These are the activations of a small neural network, seen along a few directions. Each row is one input.
Each table varies a few parts of the input and shows all the possible inputs, shuffled.
A made-up example of a description, with smaller parts first: ring(8) and (point or line(11) or (values(3) and line(6))).
Shared parts are said once, and a part with two or three values counts as separate values.
In the rows, zero is written as 128.

Other details of the inputs shift rows strongly along two fixed directions, in all tables alike. That doesn't count.

A family of inputs:
x1: [ 69 128 140 132  85 112 140 126 138 104 125 125 156 158  70]
x2: [ 87 132 159 137  87 127 163 117 136 101 135 136 136 167  69]
x3: [123 134  60 123 175 115 127  88 153 227 138 134  73  96 231]
x4: [123 113  60 120 173 123 129  88 151 225 115 119  64  97 229]
x5: [ 83 142 138 124  93 111 157 131 155 106 138 126 156 158  65]
x6: [174 137 146 141 134 131  97 131 101  99 117 122 160 102 147]
x7: [173 109 124 147 156 186  53 153  83 108 149 123 144 130 122]
x8: [188 129 145 130 141 138 117 135 116  97 107 107 152 103 138]
x9: [177 137 168 140 154 136 109 126 107 101 124 131 149 108 138]
x10: [175 137 140 132 129 134 105 144  89 109 112 142 157  96 132]
x11: [ 75 126 170 129 101 109 135 118 155 100 141 121 138 164  75]
x12: [178 125 138 114 155 132 113 152 110 117  96 126 155  91 121]
x13: [163 135 147 128 150 119  88 153  93 119 113 127 159  92 134]
x14: [ 83 132 138 138  68 121 151 122 130  97 129 127 149 162  77]
x15: [ 85 106 146 142 109 176 107 125 135  93 178 118 117 198  57]
x16: [164 129 148 122 162 124 113 165 105 106 112 133 150 104 131]
x17: [179 131 141 126 144 139 128 156 100  98 110 149 148 106 132]
x18: [176 136 148 139 130 128  95 140  98 105 117 127 154 102 144]
x19: [138 137  61 128 154 121 137  93 143 225 141 141  59 100 233]
x20: [193 127 123 137 169 185  70 159 100 111 161 124 144 128 120]
x21: [ 84 121 144 113  87 109 149 136 153 101 124  98 139 156  69]
x22: [ 35 131  96 119  83  94 164  93 192 165 159 117  91 172 122]
x23: [178 130 147 135 149 136 120 144 111  88 115 129 152 111 146]
x24: [164 133 163 124 166 131 106 142 102 119 114 149 152  98 117]
x25: [191 151 137 124 139 133 122 147 105 113 124 143 155  94 130]
x26: [ 40 117  89 129  78 120 195 100 166 152 138 139  82 182 122]
x27: [ 22 121 117 121  93 101 164  91 170 172 154 127  77 175 113]
x28: [ 84 143 144 117  88 101 147 136 155 103 148 113 147 156  71]
x29: [ 72 128 161 131 104 118 152 121 144 108 131 134 144 163  62]
x30: [179 139 166 133 151 134 113 143  93 116 123 137 139 103 131]
x31: [162 132 151 133 148 118  83 145 105 111 112 125 163  97 136]
x32: [176 123 149 122 154 126 103 149 121 109 102 110 154  98 127]
x33: [168 125 150 127 165 125 106 158 115 103 110 133 152 104 140]
x34: [187 131 144 123 135 134 122 152 103 109 107 113 143 100 128]
x35: [ 98 145 143 130  77 113 154 114 160  86 152 109 148 162  89]
x36: [190 128 147 128 136 135 115 145 113 102 106 112 146 103 133]
x37: [163 127 142 129 165 133 123 160 105 108 102 145 159 105 123]
x38: [186 151 137 134 141 135 130 147 105 115 120 141 159 101 125]
x39: [ 48 139  93 120  65 103 181  96 173 163 164 120  81 173 122]
x40: [161 133 148 135 152 121  85 136 108 106 113 120 168  97 141]
x41: [178 137 162 130 148 140 118 138  95 112 118 151 145 102 123]
x42: [ 84 133 145 131  63 111 141 127 130  95 139 115 140 160  84]
x43: [181 129 148 133 148 133 117 153 108  96 114 134 144 109 146]
x44: [ 33  90  74 134  98 168 144 110 167 148 180 122  62 212 115]
x45: [ 73 127 168 130 106 112 137 109 157  94 142 116 144 164  79]
x46: [114 114  63 125 182 122 132  97 146 214 123 141  65 105 237]
x47: [ 89 130 169 134  84 118 147 114 147  93 145 122 130 168  82]
x48: [122 114  53 120 172 130 144  99 138 238 104 137  64  96 211]
x49: [ 40 119  96 122  74 110 186 105 166 151 148 127  73 181 129]
x50: [ 76 121 141 116  96 114 156 139 150  90 128 134 143 162  74]
x51: [109 121  54 122 162 119 118  95 124 238 119 154  68  91 224]
x52: [135  88  34 131 178 188 101 104 129 229 151 121  37 129 212]
x53: [189 129 138 120 135 141 126 147 104 108 101 128 147  98 124]
x54: [ 98 124 136 127  75 128 171 126 145  97 118 113 140 162  69]
x55: [126 135  51 114 172 119 134 100 140 241 132 155  67  88 221]
Description of these inputs: values(5) and (point or (values(2) and line(5))).
Q: The inputs of x7 and x52 match in every part but the values(5) part. If x1 is changed in the same way as x7 into x52, which row does it become?
A: x48
Q: The inputs of x5 and x37 match in every part but the values(5) part. If x35 is changed in the same way as x5 into x37, which row does it become?
A: x23
Q: Which other rows does x4 become when the values(5) part takes its other values? List them by row number.
A: x3, x40, x45, x46
Q: Which other rows agree with x45 in the values(5) part? List them by row number.
A: x2, x9, x11, x15, x24, x27, x29, x30, x41, x47
Q: Which other rows does x53 become when the values(2) part takes its other values? List them by row number.
A: x12

A family of inputs:
x56: [227 117 135 151 178 171  81 144  65 123 118 138 114  87 206]
x57: [163 153 161 122  81 117 136 152 134  64 119  77 187 128  67]
x58: [136 104 142 129  85 152 141 147 146  32 127  93 152 168  80]
x59: [ 48 110 109 117 142 109 112  89 181 193 160 116  78 153 140]
x60: [ 61 131  57 121 111 138 167 119 136 193 164 170  82 163 127]
x61: [ 46 129 155 113  74  73 193 127 189  86 117  99 152 172  71]
x62: [ 75 139 132 114 129  68 142 101 163 155 130 133 119 115 160]
x63: [221  98 126 114 224 170  96 152 101 143  86 126 124  75 161]
x64: [196 121 110 139 170 144  93 147 122 112 126  94 131 106 183]
x65: [130 114 134 141 191 145  86 103 115 182 128 142 108 107 162]
x66: [120 135 141 142  99 156 149 134 139  75 182 137 128 181  96]
x67: [154 130 146 122 121 130 100 197 107  58 105 102 213 119  52]
x68: [106 125 136 130 130 101 165 111 120 158 101 158  92 119 167]
x69: [ 36 122  70 136 101 121 125  95 133 196 140 150  99 150 141]
x70: [ 95 109 166 119 126 125 128 146 164  78 130  82 157 169  42]
x71: [194 146 159 142 204 107 100 125  82 145  89 165 154  48 198]
x72: [ 74 143  93 139  75 108 149  60 146 193 149 128  88 145 157]
x73: [117 156 171 128 120 108 179 142 141  88 132 168 145 145  85]
x74: [249 166 124 137 171 154 122 144  80 155 138 162 130  66 173]
x75: [187 126 169 134 132 150  87 191  48  67  96 148 194 106  73]
x76: [ 57  95 115 129 130 143 147  92 142 188 137 135  53 164 134]
x77: [ 75 127 173 153  63 132 117 110 144  49 162 108 161 196  73]
x78: [163 158 108 120 132 106  98 103 125 175 139 116 119  83 183]
x79: [116 127 120 125 174 159 142 120 138 170 158 157  83 144 125]
x80: [ 71 111  88 106 110  99 202  99 179 168  96 136  79 141 162]
x81: [172 138 113 137 117 136 134 109  92 173 118 137  92  96 177]
x82: [ 89 137 143 118  92 106  89 160 130  84 139 119 188 138  54]
x83: [163 114 140 113 111 150 120 191 100  50  90 121 201 121  49]
x84: [114 127 107 130 130 121  90 105 152 142 163 109 104 137 184]
x85: [186 129  95 117 118 141 149 123 125 146 100 115 115  95 157]
Q: What do these inputs look like to the network?
A: values(5) and (point or ring(5))
Q: The inputs of x76 and x75 match in every part but the values(5) part. If x79 is changed in the same way as x76 into x75, which row does it become?
A: x60
Q: Which other rows does x80 become when the values(5) part takes its other values? List them by row number.
A: x58, x63, x83, x85
Q: Start at x71 and move only the ring(5) part, one step at a time. The first step leads to x62. Which rows follow, in order?
A: x61, x80, x68
Q: Which other rows does x59 become when the values(5) part takes its other values? List them by row number.
A: x62, x78, x82, x84

A family of inputs:
x86: [106 123 119 132 150 128 131 108 131 167 132 147  99 128 154]
x87: [  7 119  72 114  72  87 187  79 189 193 134 122  71 169 139]
x88: [121 113 101 129 135 141 126 110 139 157 135 117  92 135 161]
x89: [ 96 131 149 121 113 102 123 131 149 105 127 110 156 138  92]
x90: [109 128 106 130 137 128 139 114 122 172 126 153 103 123 149]
x91: [130 135 135 131  92 125 132 132 127  95 130 115 149 138 108]
x92: [123 129 118 131 144 121 125 108 129 165 131 136  99 118 172]
x93: [164 118 156 131 156 151 103 157 106  90 121 129 154 123 107]
x94: [103 127 113 131 151 129 119 110 130 172 142 145 104 128 148]
x95: [176 136 121 130 177 138 127 133 100 164 112 162 117  87 170]
x96: [172 126 148 132 143 149  88 150 111  92 133 111 159 120 109]
x97: [161 122 150 131 157 151  90 159 105  95 132 127 159 123 101]
x98: [181 130 115 135 164 136 101 122 113 148 122 125 118  92 193]
x99: [174 119 101 129 174 153 108 145  95 160 114 147 115  96 168]
x100: [119 123 131 128  92 138 136 136 131  97 131 112 140 151  88]
x101: [113 133 141 133  97 124 115 126 142  93 148 106 148 151 100]
x102: [ 99 127 155 121 111 100 137 128 151  99 117 111 150 138  97]
x103: [ 91 130  97 114 119 100 168 106 158 172 116 130  97 124 156]
x104: [104 136 155 131 106 117 118 127 135 102 146 121 146 148  93]
x105: [127 126 135 125  95 137 152 136 137  94 130 114 136 152  89]
x106: [176 138 116 131 161 129 111 130  96 162 114 147 120  83 181]
x107: [185 143 149 131 124 132 127 148 111  85 119 122 162 110 122]
x108: [116 122 137 125 109 140 152 145 132  96 130 131 136 155  82]
x109: [117 140 153 126  95 116 155 131 133  98 131 132 141 142  94]
Q: The inputs of x105 and x100 match in every part but one. If x108 is changed in the same way as x105 into x100, which row does it become?
A: x99
Q: What do these inputs look like to the network?
A: line(4) and (point or ring(5))
Q: Which other rows agree with x104 in the line(4) part? List them by row number.
A: x89, x94, x96, x97, x101
Q: Which other rows does x95 become when the line(4) part takes its other values? List them by row number.
A: x86, x90, x94

A family of inputs:
x110: [166 138 144 118 163 108 137 150 105 128  85 149 155  80 140]
x111: [109 135 147 134  79 127 142 129 128  91 135 119 149 154  79]
x112: [100 116 151 129 104 141 145 142 129  87 132 134 139 165  70]
x113: [180 139 145 137 144 138 118 136 102 113 127 141 135 106 150]
x114: [109 117  94 126 149 141 144 107 136 187 140 148  71 134 166]
x115: [111 131 154 132  80 128 147 129 127  86 134 126 140 156  82]
x116: [179 122 129 128 149 136 115 143 114 111 103 117 144 101 148]
x117: [106 127 153 130  83 115 132 122 143  84 127 101 152 150  90]
x118: [107 132 157 131  88 113 133 120 150  79 137 102 153 154  96]
x119: [162 127 140 129 160 132  86 145 103 127 121 125 145 102 138]
x120: [110 140 151 136  85 124 143 127 136  85 145 120 150 157  85]
x121: [ 98 142 105 124 145  87 151  96 146 199 118 154  94 103 191]
x122: [117 133  81 129 130 123 132  99 140 184 143 135  89 119 189]
x123: [180 130 119 125 144 141 116 151 106 117 111 131 147 101 138]
x124: [112 128 137 129  85 134 155 140 132  86 127 121 147 159  76]
x125: [ 99 126  86 129 148 128 118 100 140 191 149 141  86 127 177]
x126: [115 135 140 121  86 125 146 135 145  88 137 114 151 152  76]
x127: [102 126  91 136 149 133 127  99 134 192 148 145  81 131 177]
x128: [100 124 151 121 109 124 129 141 147  92 141 109 147 158  71]
x129: [164 119 130 126 165 140 100 157 108 121 115 126 143 106 134]
x130: [185 135 131 123 150 131 114 148 116 119 118 116 143  98 144]
x131: [165 122 126 127 162 147 102 153 105 123 117 138 146 106 129]
x132: [161 130 140 137 155 144  98 140  96 129 124 139 143 109 129]
x133: [160 130 135 130 156 139  89 141 101 129 124 136 147 104 131]
x134: [ 26 119  89 121  57 119 201  83 184 160 157 126  62 196 114]
x135: [165 123 130 133 162 152 112 152  99 124 117 141 142 112 127]
x136: [102 117  95 132 143 137 131 102 126 191 137 150  72 130 173]
x137: [175 137 129 129 137 133 104 139 103 123 119 129 148  98 141]
x138: [184 138 131 130 145 143 126 143 107 121 120 131 141 105 135]
x139: [ 96 136 102 121 138  88 151  98 137 202 108 151  94 100 181]
x140: [106 132 147 126  80 114 132 133 138  88 133 104 151 150  85]
x141: [114 124 144 127  85 135 160 140 131  81 126 127 139 161  80]
x142: [ 98 129 164 135 104 131 133 129 132  86 149 134 140 164  78]
x143: [109 124 136 122  87 122 145 144 142  83 126 106 149 154  82]
x144: [108 113  92 124 157 130 127 101 150 187 132 124  81 125 177]
x145: [100 106  85 126 152 132 129 107 145 182 123 127  82 128 176]
x146: [180 130 137 126 148 132 116 136 122 113 113 113 143 102 145]
x147: [174 140 138 130 143 124 104 140 115 115 127 118 147 102 152]
x148: [109 121  86 129 152 140 138 107 137 195 140 142  78 131 166]
x149: [  4 131 102 110  72  78 209  82 195 178 134 134  81 172 113]
x150: [171 130 133 125 166 144 100 147 111 127 126 135 145 104 128]
x151: [164 133 144 131 166 130  87 143 111 122 131 126 145 105 144]
x152: [158 122 146 132 160 133  88 133 109 122 115 121 145 104 141]
x153: [ 93 125 163 132 108 118 119 123 148  84 141 109 152 159  86]
Q: The inputs of x111 and x124 match in every part but one. If x136 is changed in the same way as x111 into x124, which row does it become?
A: x112
Q: The inputs of x131 and x150 match in every part but one. If x135 is changed in the same way as x131 into x150, which row does it become?
A: x148
Q: What do these inputs look like to the network?
A: line(4) and (point or (values(2) and line(5)))
Q: Which other rows agree with x121 in the line(4) part? List them by row number.
A: x113, x118, x120, x122, x125, x127, x142, x147, x151, x153
Q: Which other rows does x132 become when the line(5) part takes its other values? List them by row number.
A: x119, x133, x136, x152
